A small network was shown many inputs. Here are its activations along a few directions, one row for each input.
Each table varies a few parts of the input and shows all the possible inputs, shuffled.
A made-up example of a description, with smaller parts first: one of 6 places along a line, together with either a single point or one of 9 places around a ring or (one of 2 separate values, together with one of 5 places around a ring).
Shared parts are said once, and a part with two or three values counts as separate values.

A family of inputs:
x1: [-.64 -.17 .02 .14 .01 -.06 -.12 .14 -.04 -.06 -.10 -.11 .06 .09 -.17 .25 .14 .15 .16 -.17]
x2: [-.42 -.01 -.17 .35 -.17 -.07 -.06 .17 -.17 -.21 -.04 -.19 .04 -.14 -.08 -.12 -.07 .19 .29 -.14]
x3: [-.41 -.13 -.33 .33 -.13 .14 -.06 .15 -.05 -.27 -.14 -.14 .06 -.25 -.08 -.19 -.10 .13 .10 -.20]
x4: [-.23 .08 .26 .16 -.23 .04 -.08 -.10 -.08 .19 .09 .34 -.10 -.15 .17 .10 -.23 -.21 .61 -.17]
x5: [.75 .21 -.03 -.25 .24 .08 .09 -.34 -.11 -.16 .10 .06 .09 .04 -.04 .15 .11 .11 -.65 .28]
x6: [.48 .09 .06 -.30 .38 -.21 .24 -.08 -.23 .26 .40 -.25 -.26 .33 .07 -.17 .27 -.21 -.41 .41]
x7: [.51 -.07 -.19 -.36 .35 .02 .17 -.09 -.14 .13 .05 -.17 -.28 .29 -.01 -.19 .22 -.15 -.70 .42]
x8: [-.37 -.26 -.10 -.29 -.29 .27 -.12 .14 .23 .12 -.52 .22 .02 -.09 -.11 .21 .19 -.05 .00 -.35]
x9: [-.19 -.05 .11 .12 -.35 .03 -.16 -.14 -.06 .06 -.29 .28 -.13 -.19 .07 .17 -.19 -.11 .36 -.09]
x10: [.65 -.09 -.15 -.23 .26 .09 .01 .13 .44 .03 -.14 -.25 .16 .16 -.07 -.20 -.01 .23 -.64 .34]
x11: [.47 .17 .11 -.30 .43 -.19 .27 -.03 -.28 .32 .52 -.16 -.26 .45 .09 -.18 .21 -.18 -.26 .40]
x12: [-.51 .12 .36 -.06 .00 .00 -.03 .10 -.01 .26 -.02 .21 -.04 .03 .02 .22 .19 -.17 .59 -.29]
x13: [.56 .03 -.02 -.07 .49 .00 .02 .02 .34 -.01 -.11 -.28 .08 .13 -.06 -.20 -.01 .15 -.48 .41]
x14: [-.66 -.11 .11 .19 .08 -.08 -.07 .14 -.01 .01 .15 -.14 .10 .02 -.09 .19 .16 .03 .27 -.24]
x15: [-.68 -.03 .17 .19 .13 -.06 -.04 .19 -.06 .07 .28 -.05 .09 .13 -.07 .18 .10 .06 .41 -.25]
x16: [-.53 -.41 -.28 -.04 -.16 .22 -.13 .22 .18 -.08 -.23 -.04 .15 .01 -.19 .18 .10 .17 -.17 -.31]
x17: [-.47 -.01 .20 -.11 -.12 -.01 -.11 .06 .02 .13 -.39 .15 -.07 .00 -.09 .28 .23 -.08 .34 -.21]
x18: [.55 .15 .15 -.05 .44 -.20 .03 .04 .22 .05 -.01 -.33 .06 .25 -.06 -.13 .02 .21 -.30 .47]
x19: [-.09 -.30 -.18 -.06 -.51 .31 -.17 -.06 .15 .05 -.42 .35 -.03 -.26 .04 .10 -.22 -.09 .02 -.23]
x20: [-.43 .05 -.08 .40 -.10 -.09 -.01 .17 -.14 -.14 .22 -.22 .08 -.21 .00 -.17 -.05 .06 .40 -.22]
x21: [-.49 .04 .30 -.06 -.05 -.02 -.06 .05 .05 .20 -.14 .12 -.04 -.08 .00 .24 .25 -.20 .45 -.28]
x22: [-.20 .14 .08 .34 -.31 -.14 .03 .00 -.05 -.12 .22 .23 .00 -.17 .23 -.20 -.44 -.13 .64 -.20]
x23: [-.21 .00 .21 .16 -.28 .02 -.11 -.15 -.03 .13 -.04 .25 -.10 -.26 .15 .12 -.17 -.24 .47 -.17]
x24: [-.16 -.12 -.23 .28 -.37 .06 -.04 -.07 .09 -.30 -.26 .23 -.02 -.33 .12 -.20 -.42 -.09 .20 -.18]
x25: [-.31 -.26 -.47 .16 -.34 .22 -.07 .26 .05 -.23 -.18 -.12 .14 -.22 -.09 -.19 -.11 .22 -.05 -.28]
x26: [-.45 .13 -.03 .40 -.05 -.07 .01 .23 -.19 -.08 .34 -.13 .08 -.10 .02 -.19 -.11 .09 .55 -.22]
x27: [-.63 -.28 -.14 .12 .05 .15 -.12 .12 .07 -.12 -.20 -.06 .07 -.02 -.18 .17 .11 .09 -.02 -.23]
x28: [-.18 -.17 -.04 .10 -.30 .24 -.16 -.16 .05 .01 -.39 .33 -.11 -.30 .06 .10 -.22 -.18 .17 -.15]
x29: [-.19 .06 .02 .35 -.35 -.16 .01 -.05 .00 -.18 .10 .14 .00 -.28 .21 -.19 -.37 -.16 .50 -.20]
x30: [.73 .38 .23 -.19 .27 -.14 .14 -.34 -.20 -.04 .45 -.03 .11 .09 .04 .17 .16 .04 -.36 .27]
x31: [.52 .28 .30 -.01 .57 -.20 .11 .09 .20 .17 .38 -.28 .10 .29 .04 -.19 -.02 .11 -.03 .38]
x32: [.60 -.20 -.32 -.52 .13 .10 .16 .02 -.03 .17 .02 -.14 -.20 .32 -.03 -.19 .22 -.06 -.86 .34]
x33: [.53 .20 .25 .00 .52 -.22 .08 .04 .25 .11 .25 -.36 .10 .18 .02 -.18 .05 .08 -.18 .39]
x34: [-.46 -.13 .04 -.12 -.08 .20 -.11 .03 .13 .07 -.49 .20 -.06 -.12 -.10 .21 .20 -.14 .15 -.26]
x35: [.50 .04 -.03 -.34 .30 -.19 .18 -.07 -.26 .19 .15 -.22 -.30 .41 -.01 -.12 .25 -.09 -.52 .48]
x36: [.84 .09 -.17 -.41 .02 .16 .08 -.23 .00 -.12 .07 .08 .17 .08 -.06 .15 .11 .19 -.81 .21]
x37: [-.06 -.25 -.36 .12 -.58 .13 -.05 .04 .19 -.26 -.30 .25 .07 -.29 .10 -.20 -.43 .00 .05 -.26]
x38: [.74 .33 .13 -.24 .19 -.12 .09 -.32 -.23 -.11 .20 .00 .08 .17 -.04 .22 .14 .17 -.47 .35]
x39: [.71 .46 .28 -.19 .32 -.12 .17 -.29 -.25 .02 .58 .06 .11 .21 .06 .15 .10 .08 -.21 .26]
x40: [-.17 .00 -.07 .30 -.42 -.15 -.04 -.05 -.02 -.25 -.16 .17 -.04 -.21 .12 -.14 -.39 -.03 .39 -.12]
- The inputs of x24 and x29 match in every part but one. If x13 is changed in the same way as x24 into x29, which row does it become? => x33
- The inputs of x39 and x30 match in every part but one. If x26 is changed in the same way as x39 into x30, which row does it become? => x20
- What do these inputs look like to the network? => one of 5 places along a line, together with either one of 3 separate values or one of 5 places around a ring
- Which other rows does x12 become when the place on the ring of 5 takes its other values? List them by row number. => x4, x15, x22, x26
- Which other rows does x1 become when the place on the ring of 5 takes its other values? List them by row number. => x2, x9, x17, x40
- Start at x32 and move only the place on the line of 5, one step at a time. The first step leads to x7. Which rows follow, in order? => x35, x6, x11

A family of inputs:
x41: [.78 .19 -.12 .00 .05 -.06 .10 -.18 .02 -.21 .13 -.06 .08 -.05 .08 -.24 -.23 .12 -.38 .31]
x42: [.64 -.07 -.19 -.34 .03 .13 .05 -.19 .04 .03 -.24 .05 -.13 .04 .01 -.07 .04 -.07 -.64 .29]
x43: [-.32 -.29 -.23 .03 -.51 .21 -.15 -.03 .09 -.09 -.55 .29 -.10 -.29 .01 .04 -.18 -.12 .11 -.26]
x44: [-.60 .09 .30 .27 .00 -.10 -.07 .11 -.01 .11 .08 .04 .00 -.09 .04 .07 -.01 -.10 .72 -.25]
x45: [-.62 -.35 -.21 .01 -.24 .22 -.15 .30 .26 -.04 -.28 .03 .18 -.06 -.15 .12 .04 .15 .07 -.40]
x46: [-.81 -.13 .02 .12 -.01 .03 -.09 .21 -.10 .06 -.18 -.09 -.06 -.03 -.14 .14 .26 -.02 .36 -.29]
x47: [.33 -.16 -.16 -.34 .31 .14 .05 .13 .22 .07 .04 -.21 .14 .28 -.16 .03 .24 .20 -.68 .17]
x48: [.37 .29 .36 -.12 .48 -.27 .13 -.04 -.05 .21 .39 -.20 -.03 .32 .04 .00 .17 -.02 -.04 .34]
x49: [.14 .04 .08 -.25 .52 -.10 .10 .03 -.13 .17 .16 -.32 -.10 .38 -.15 .08 .43 .04 -.42 .30]
x50: [.64 .35 .19 -.09 .14 -.19 .17 -.22 -.23 .05 .45 .02 -.05 .12 .15 -.08 -.05 -.06 -.08 .29]
x51: [-.35 .11 .13 .30 -.33 -.06 -.03 -.09 -.17 -.06 .17 .27 -.02 -.25 .17 .02 -.27 -.16 .64 -.28]
x52: [-.19 -.07 -.17 .40 -.45 .05 -.12 -.04 .06 -.30 -.16 .18 .10 -.37 .09 -.12 -.46 .06 .34 -.23]
- The inputs of x41 and x47 match in every part but one. If x52 is changed in the same way as x41 into x47, which row does it become? => x45
- What do these inputs look like to the network? => one of 2 separate values, together with one of 6 places around a ring
- Which other rows does x44 become when the choice among 2 separate values takes its other values? List them by row number. => x48
